These are the activations of a small neural network, seen along a few directions. Each row is one input.
In each table, some parts of the input vary, and every possible input appears once, in random order.
A made-up example of a description, with smaller parts first: one of 6 places along a line, together with either a single point or one of 9 places along a line or (one of 2 separate values, together with one of 5 places around a ring).
Shared parts are said once, and a part with two or three values counts as separate values.
In the rows, zero is written as 128.

Other details of the inputs shift rows strongly along two fixed directions, in all tables alike. That doesn't count.

Rows:
row 1: 113  111  152  125  147  101  156  68  123  127  140
row 2: 169  81  87  166  136  119  108  180  134  109  157
row 3: 135  168  142  66  88  213  91  156  132  145  87
row 4: 94  104  134  162  127  102  161  126  111  121  148
row 5: 120  125  117  139  132  101  129  104  153  126  152
row 6: 146  94  124  150  150  117  122  133  117  125  151
row 7: 142  103  109  168  137  80  111  177  132  91  150
row 8: 140  114  117  133  118  115  129  129  147  109  137
row 9: 130  113  112  113  132  120  149  117  141  140  100
row 10: 146  128  121  140  115  140  108  132  147  133  126
row 11: 115  134  108  112  140  120  141  102  140  160  109
row 12: 168  138  125  133  111  143  95  168  121  132  118
row 13: 137  118  103  135  107  158  120  191  106  121  127
row 14: 149  107  107  153  138  77  116  168  121  109  169
row 15: 117  144  136  122  121  137  165  114  121  128  117
row 16: 152  116  88  140  143  124  125  201  123  112  168
row 17: 129  110  101  165  150  115  140  182  111  96  142
row 18: 152  110  124  118  135  126  134  187  139  101  149
row 19: 165  119  117  113  116  132  108  158  108  109  132
row 20: 82  144  188  103  129  125  145  35  121  161  120
row 21: 144  83  104  148  137  96  139  133  135  104  155
row 22: 110  120  144  144  113  101  126  121  139  129  138
row 23: 139  128  114  112  133  130  110  115  116  130  139
row 24: 129  111  145  148  135  73  150  118  125  112  151
row 25: 154  180  120  107  95  214  104  157  117  151  78
row 26: 121  130  140  121  154  130  126  153  138  112  132
row 27: 80  142  139  146  144  94  176  74  120  138  146
row 28: 115  136  130  129  128  125  118  106  147  116  118
row 29: 97  189  150  102  107  173  132  81  111  136  73
row 30: 132  180  133  72  113  180  106  134  140  148  109
row 31: 96  92  154  138  147  95  147  78  119  133  155
row 32: 77  110  141  142  175  85  173  65  143  146  112
row 33: 134  160  124  87  71  191  82  123  142  141  85
row 34: 97  127  164  129  159  95  142  70  118  128  135
row 35: 135  132  123  122  134  152  128  118  141  166  88
row 36: 155  151  94  91  98  172  86  134  133  135  107
row 37: 128  127  141  127  107  122  111  135  118  130  126
row 38: 74  168  186  136  132  139  179  30  127  168  103
row 39: 129  116  126  127  147  120  115  115  112  115  128
row 40: 118  140  157  149  129  108  136  94  145  147  128
row 41: 138  89  89  131  122  131  115  179  129  134  113
row 42: 154  136  104  121  132  167  105  199  117  104  118
row 43: 126  144  160  118  133  138  122  90  119  151  121
row 44: 122  100  144  175  171  105  167  142  136  132  168
row 45: 112  159  137  94  116  164  112  69  135  140  85
row 46: 125  119  123  147  120  108  162  134  111  105  135
row 47: 98  117  143  122  120  129  135  75  139  142  125
row 48: 120  111  132  136  157  79  138  107  119  127  170
row 49: 140  161  121  116  102  130  102  126  139  134  120
row 50: 159  172  126  91  75  165  93  137  133  125  86
row 51: 124  152  107  125  126  140  139  141  117  135  135
row 52: 127  109  125  133  126  144  132  171  122  123  146
row 53: 125  126  140  144  142  91  124  128  121  113  135
row 54: 149  138  139  119  133  167  111  169  141  138  124
row 55: 156  102  109  137  138  121  146  190  125  98  155
Each input here is: one of 5 separate values, together with either a single point or one of 4 places along a line or one of 6 places around a ring.
Q: The inputs of row 21 and row 36 match in every part but the choice among 5 separate values. If row 15 is changed in the same way as row 21 into row 36, which row does it become?
A: row 51
Q: The inputs of row 14 and row 12 match in every part but the choice among 5 separate values. If row 27 is changed in the same way as row 14 into row 12, which row does it become?
A: row 38
Q: Which other rows does row 42 become when the choice among 5 separate values takes its other values? List them by row number.
A: row 16, row 44, row 52, row 55
Q: Which other rows does row 3 become when the place on the line of 4 takes its other values? List them by row number.
A: row 4, row 13, row 52
Q: List by row number the other rows that have the choice among 5 separate values in common with row 42.
A: row 7, row 17, row 26, row 28, row 29, row 32, row 34, row 39, row 45, row 53
